Each row below holds a small network's activations on one input, seen along a few directions.
In each table, some parts of the input vary, and every possible input appears once, in random order.
A made-up example of a description, with smaller parts first: one of 2 separate values, together with either a single point or one of 9 places along a line or (one of 6 places along a line, together with one of 8 places around a ring).
Shared parts are said once, and a part with two or three values counts as separate values.

Other details of the inputs vary at random and push rows far along two fixed directions, the same in every table; ignore that.
These rows show it; all are for the same input, with only those details redrawn:
38 -37 36 45 -37 -8 43 35 25 -48 31 16 2
45 11 8 24 21 14 -13 -14 -32 39 -13 2 26
-39 80 -80 35 -54 4 -7 -34 61 2 -9 96 32

Table:
row 1: 49 -5 43 13 49 11 -18 7 -43 60 -14 -42 18
row 2: -23 5 -63 -24 37 19 14 -41 -6 -8 -21 22 -29
row 3: -9 -73 36 5 27 -9 70 41 33 -45 22 17 -47
row 4: 1 -74 13 -4 19 -3 66 25 13 -68 17 3 -49
row 5: 34 72 -58 -1 51 32 -69 -71 -68 90 -50 -17 41
row 6: -17 0 -45 12 55 3 29 -20 -18 22 -25 -1 -6
row 7: -1 -36 18 -9 -31 -10 14 20 -10 -53 33 -49 -23
row 8: 10 -49 42 -19 -17 -9 19 42 28 -53 16 -15 -20
row 9: -9 -32 43 -2 -21 -15 16 34 -3 -30 31 -30 -15
row 10: 21 -15 13 -48 51 6 -38 -19 -85 42 -12 -94 -7
row 11: -52 77 -76 8 -68 10 -19 -32 80 -22 -1 113 16
row 12: -86 76 -57 8 -59 -6 -17 -21 57 10 10 76 10
row 13: -16 -49 19 -37 -24 -29 27 26 0 -57 19 -55 -33
row 14: 17 -38 28 -6 -26 3 11 27 19 -60 18 -18 -18
row 15: 26 -38 20 12 -45 -6 22 4 -14 -53 47 -11 -18
row 16: 33 11 28 -6 23 20 -31 -7 -23 41 -9 14 13
row 17: 10 23 -21 -10 -6 20 -32 -25 -3 4 -10 16 6
row 18: 24 -32 34 33 -29 -13 34 43 27 -42 26 -7 -3
row 19: 14 24 15 10 3 20 -24 -15 8 35 -5 53 17
row 20: -20 -71 4 -5 11 -13 69 13 -20 -61 30 -29 -51
row 21: -48 81 -93 25 -52 -1 -15 -29 61 -7 -14 67 26
row 22: 3 -31 62 15 -27 -9 21 34 2 -18 45 -2 -12
row 23: -30 -68 29 4 22 -17 71 27 -5 -32 30 -14 -46
row 24: 31 65 -20 11 59 33 -59 -54 -58 118 -46 8 47
row 25: 38 -37 36 45 -37 -8 43 35 25 -48 31 16 2
row 26: 8 12 33 -14 34 15 -34 4 -7 45 -17 -5 11
row 27: -25 -44 43 -28 -14 -35 26 41 8 -33 16 -35 -26
row 28: 73 -9 24 -6 38 32 -39 -33 -65 35 -14 -15 10
row 29: -28 80 -103 32 -61 7 -12 -52 51 -18 -10 81 28
row 30: -24 9 21 -27 27 -6 -25 2 -26 49 -7 -32 3
row 31: 11 10 -10 -9 30 -1 -20 -4 -21 25 -26 -44 15
row 32: -91 66 -67 -19 -42 -14 -19 -21 45 4 -4 46 6
row 33: 31 -34 39 37 -33 -10 39 41 26 -45 31 4 -1
row 34: -1 -56 41 -31 -17 -24 29 45 37 -58 7 -14 -27
row 35: -59 80 -91 17 -44 -2 -17 -26 60 -10 -21 50 24
row 36: -9 -53 65 -23 -8 -28 31 59 52 -36 11 -2 -24
row 37: 5 17 -14 3 -15 7 -18 -29 -28 13 14 14 7
row 38: 18 9 -7 -12 4 12 -29 -31 -54 20 11 -30 0
row 39: 35 -22 25 -28 65 -9 -19 2 -57 44 -42 -83 8
row 40: 10 -36 59 22 -33 -8 26 29 3 -23 46 10 -11
row 41: 66 -5 23 13 42 15 -21 -10 -61 43 -15 -42 21
row 42: 24 -35 14 10 98 10 26 -3 -57 57 -27 -48 -7
row 43: -4 48 -84 -11 109 31 -30 -78 -82 98 -73 -23 17
row 44: 25 -34 68 16 -26 1 22 45 34 -30 35 27 -10
row 45: -43 73 -78 14 -69 11 -16 -40 75 -24 -1 123 19
row 46: -5 -1 18 -45 40 -6 -26 2 -9 39 -35 -13 -1
row 47: -29 1 -38 -15 50 11 14 -21 1 15 -20 35 -22
row 48: 21 -20 31 -44 55 3 -34 -7 -85 49 -14 -88 -3
row 49: 9 65 -60 -28 68 21 -75 -61 -65 91 -65 -53 35
row 50: 6 3 -21 -25 29 -9 -16 -12 -24 16 -38 -58 5
row 51: 20 -34 14 22 -30 -10 28 31 21 -65 18 -39 -9
row 52: 38 -41 55 21 -33 2 24 32 24 -43 32 34 -7
row 53: 14 -7 55 -19 54 8 -34 2 -70 67 -7 -64 6
row 54: -3 -50 37 1 -17 -37 44 54 41 -50 9 -28 -13
row 55: 0 11 13 -9 14 3 -28 -10 -44 41 3 -19 4
row 56: 1 -55 29 -34 -21 -19 28 35 31 -66 7 -24 -31
row 57: -67 77 -70 7 -60 4 -20 -21 88 -12 -3 110 16
row 58: -77 76 -69 -2 -51 2 -22 -18 87 -13 -11 93 15
row 59: -32 4 21 -40 33 -19 -18 2 -23 49 -20 -32 -2
row 60: 1 11 11 -3 36 -3 -18 7 -6 47 -23 -32 18
row 61: 26 -33 51 40 -30 -9 40 47 33 -34 34 6 -1
row 62: 44 -9 41 -4 41 16 -31 -20 -86 64 2 -33 11
row 63: -71 73 -97 -3 -70 -2 -22 -43 41 -23 11 56 2
row 64: -29 -14 -20 -18 58 2 19 -27 -55 29 -9 -19 -25
row 65: 43 -9 32 -16 41 14 -35 -19 -90 53 3 -55 6
row 66: 2 -47 66 -11 -9 -13 21 57 43 -32 21 -4 -17
row 67: 44 -8 34 4 56 9 -23 5 -51 48 -24 -62 18
row 68: 12 -48 30 -21 -22 -5 19 33 23 -61 17 -25 -24
row 69: 26 -22 45 -22 68 -13 -14 15 -39 64 -36 -67 10
row 70: -23 0 -4 -50 24 -15 -20 -10 -37 25 -20 -46 -7
row 71: -46 84 -106 24 -57 2 -18 -39 59 -16 -14 59 22
row 72: 1 49 -94 -15 108 34 -32 -88 -89 86 -73 -36 12
row 73: 7 22 -9 -7 1 15 -30 -14 1 13 -11 24 9
row 74: -69 73 -80 4 -32 -11 -14 -18 64 8 -22 48 24
row 75: 10 -35 47 29 -18 -14 34 51 37 -34 21 -20 -2
row 76: -1 60 -16 -48 76 26 -82 -44 -51 112 -61 -13 29
row 77: -72 76 -64 8 -63 -2 -16 -31 45 2 13 80 11
row 78: 6 -34 30 2 -32 -11 16 24 -8 -40 39 -23 -17
row 79: -16 -70 -9 -9 7 -9 68 4 -24 -71 32 -38 -55
row 80: 26 -13 31 -28 50 9 -38 -8 -86 46 -9 -81 2
row 81: -73 76 -81 -5 -56 5 -24 -24 83 -25 -13 86 12
row 82: 19 25 -15 -5 -11 24 -28 -28 -3 3 -5 27 9
row 83: -71 77 -58 10 -57 3 -19 -14 96 -2 -1 111 16
row 84: 44 -37 25 43 -40 -8 41 27 20 -58 29 11 1
Describe the family of inputs behind these rows.
> one of 3 separate values, together with one of 4 places along a line, together with either a single point or one of 6 places along a line
The inputs of row 40 and row 37 match in every part but the place on the line of 4. If row 66 is changed in the same way as row 40 into row 37, which row does it become?
> row 8
The inputs of row 72 and row 6 match in every part but the place on the line of 4. If row 49 is changed in the same way as row 72 into row 6, which row does it become?
> row 74
The inputs of row 61 and row 5 match in every part but the place on the line of 4. If row 83 is changed in the same way as row 61 into row 5, which row does it become?
> row 17
Change only the choice among 3 separate values in row 62. List by row number the other rows that result.
> row 25, row 52
Start at row 50 and move only the place on the line of 4, one step at a time. The first step leads to row 39. Which rows follow, in order?
> row 54, row 69
List by row number the other rows that have the place on the line of 4 and the choice among 3 separate values in common with row 53.
> row 12, row 22, row 23, row 30, row 40, row 59
Change only the place on the line of 6 in row 48. List by row number the other rows that result.
> row 37, row 65, row 70, row 78, row 80

Table:
row 85: 50 -45 45 16 -8 0 17 23 -23 -30 25 -38 -5
row 86: 34 -42 71 3 -3 -9 6 44 -1 -11 16 -33 -2
row 87: -9 19 -29 26 -18 4 14 -6 34 -14 1 45 8
row 88: -48 24 -52 -15 -26 -8 0 -15 24 -25 -1 12 -9
row 89: 10 -53 67 -17 0 -16 16 47 3 -25 17 -38 -19
row 90: 38 -46 40 8 -5 -7 19 27 -21 -31 18 -50 -10
row 91: -2 33 -4 18 -40 6 -15 -4 34 2 12 57 17
row 92: 17 -61 38 -5 27 -8 39 28 -13 -26 9 -38 -27
row 93: -5 23 -30 -40 65 16 -45 -51 -79 69 -33 -43 1
row 94: -52 13 -48 -7 1 -2 21 -17 25 -11 -4 35 -17
row 95: 60 -53 50 32 11 8 33 22 -19 -21 21 -5 -6
row 96: -14 34 -6 12 -38 1 -16 3 41 1 6 45 18
row 97: 1 23 -28 24 -42 7 1 -18 15 -23 16 38 7
row 98: 15 27 -22 -26 53 12 -47 -39 -68 67 -38 -49 17
row 99: -4 34 1 -48 77 17 -64 -38 -72 104 -44 -33 13
row 100: -20 19 -35 20 -14 -3 17 -3 37 -15 -5 36 4
row 101: -32 17 -41 7 -10 -7 18 -6 37 -13 -9 30 0
row 102: -40 33 -17 -9 -29 -11 -14 4 46 1 -6 29 10
The inputs of row 96 and row 85 match in every part but one. If row 91 is changed in the same way as row 96 into row 85, which row does it become?
> row 97
Describe the family of inputs behind these rows.
> one of 3 separate values, together with one of 6 places along a line
Change only the choice among 3 separate values in row 92. List by row number the other rows that result.
> row 88, row 89
